Here are a small network's activations along a few directions, averaged over the inputs that share one value of a field.
Values that are neighbours, or in one group, have similar rows; names and order tell nothing.

Other fields vary at random and push rows far along two fixed directions, the same in every table; ignore that.

L, 14 values:
l8: [-42 -41  23  28   6   6  -8 -97   6 -62 -90   8  24   9 -62 -14]
l9: [ 14  24 -14 -26  17   3 -36  46 -23  85  24  -1 -17 -25  34 -15]
l4: [-31 -12  -7  10 -56  44  60  10  24  19   1 -32 -31  25  17  36]
l14: [ 26  10 -26  -6  32 -85  23  -9 -47 -90  38  87  57  37  31 -29]
l1: [-22  -1   0  -1  14  -4 -27 -41 -11 -17 -45  10  16   0 -20 -13]
l5: [-37 -37  36  20 -10  60  -4 -53  24  19 -69 -36 -13  -6 -49   9]
l2: [ 20  34 -42 -24  -3  19  11  80 -11  75  71 -28 -33 -12  47  32]
l3: [ 10   4 -26  -7 -11  21  34  38 -12  38  48  -4 -16   5  37  14]
l10: [-18  -7   9  -7 -37  24 -26  32  34  43 -13 -49 -50 -20 -17  18]
l6: [-24 -26  12  16 -35  42  46 -52  32 -17 -34 -24  -1  11 -33  31]
l11: [ 12 -10  32  12 -25  47   3  24  36  56  -8 -39 -41 -29  -7  10]
l7: [ 69  38   5 -34  56 -63 -36  69 -34  22  78  31  19 -21  50 -44]
l13: [ 19  20 -26  10  27 -58   0 -21 -20 -88  24  48  56  28   9 -12]
l12: [  2   6  23   7  25 -57 -39 -26   3 -82 -25  30  30  -1 -37 -23]
L is arranged as 3 separate groups.
List the group mates of l10, in the order listed.
> l11, l7, l12
List the group mates of l6, in the order listed.
> l4, l14, l2, l3, l13

T, 14 values:
t14: [ 15  29 -46 -30 -11 -16  23  90 -30  64  81   2 -21   2  72  -1]
t4: [ -1 -14  10  14  -3  -7  35 -49   3 -62 -20  26  27  19 -18   8]
t8: [  4   7 -13   7  20 -51   1 -37 -20 -86   3  51  43  31  -3 -10]
t3: [-11  -8 -12   7 -30  59  24  11  26  46   1 -51 -30  -8   3  34]
t13: [ 18  13  -3 -12  44 -34 -34  -3 -29 -16   7  44  29  -9   6 -37]
t6: [-11 -30  38  21 -25  55  14  -8  45  27 -28 -45 -34  -9 -30  11]
t2: [-10   9  -5  -7   3  16 -16  11 -10  39  -5  -8  -9 -14   0  -2]
t1: [ 31  24 -27 -14  21 -50  15  32 -38 -18  58  46  34  19  53 -15]
t5: [ 29   9  27  -1   4 -16  -3   7   7   7  10   4  -3 -12  -1  -5]
t7: [  4  -6  11  -5  13   2 -23 -19 -13   7 -19   2   5  -7  -5 -17]
t10: [-29 -21  27  14 -26   8 -12 -29  35 -36 -48 -18  -2   7 -43   7]
t9: [-27  -6  -3  -6   6  20 -12 -13   2  27 -28 -20 -11  -5  -8   2]
t11: [  1   4 -23  -7 -10  24   9  29   6  42  27 -30 -22  -9  10  25]
t12: [-12 -12  19  20  -7  -9 -21 -22  16 -41 -39  -2  -6  -8 -36  -1]
T is arranged as 3 separate groups.
List the group mates of t12, in the order listed.
> t6, t5, t10
List the group mates of t9, in the order listed.
> t13, t2, t7
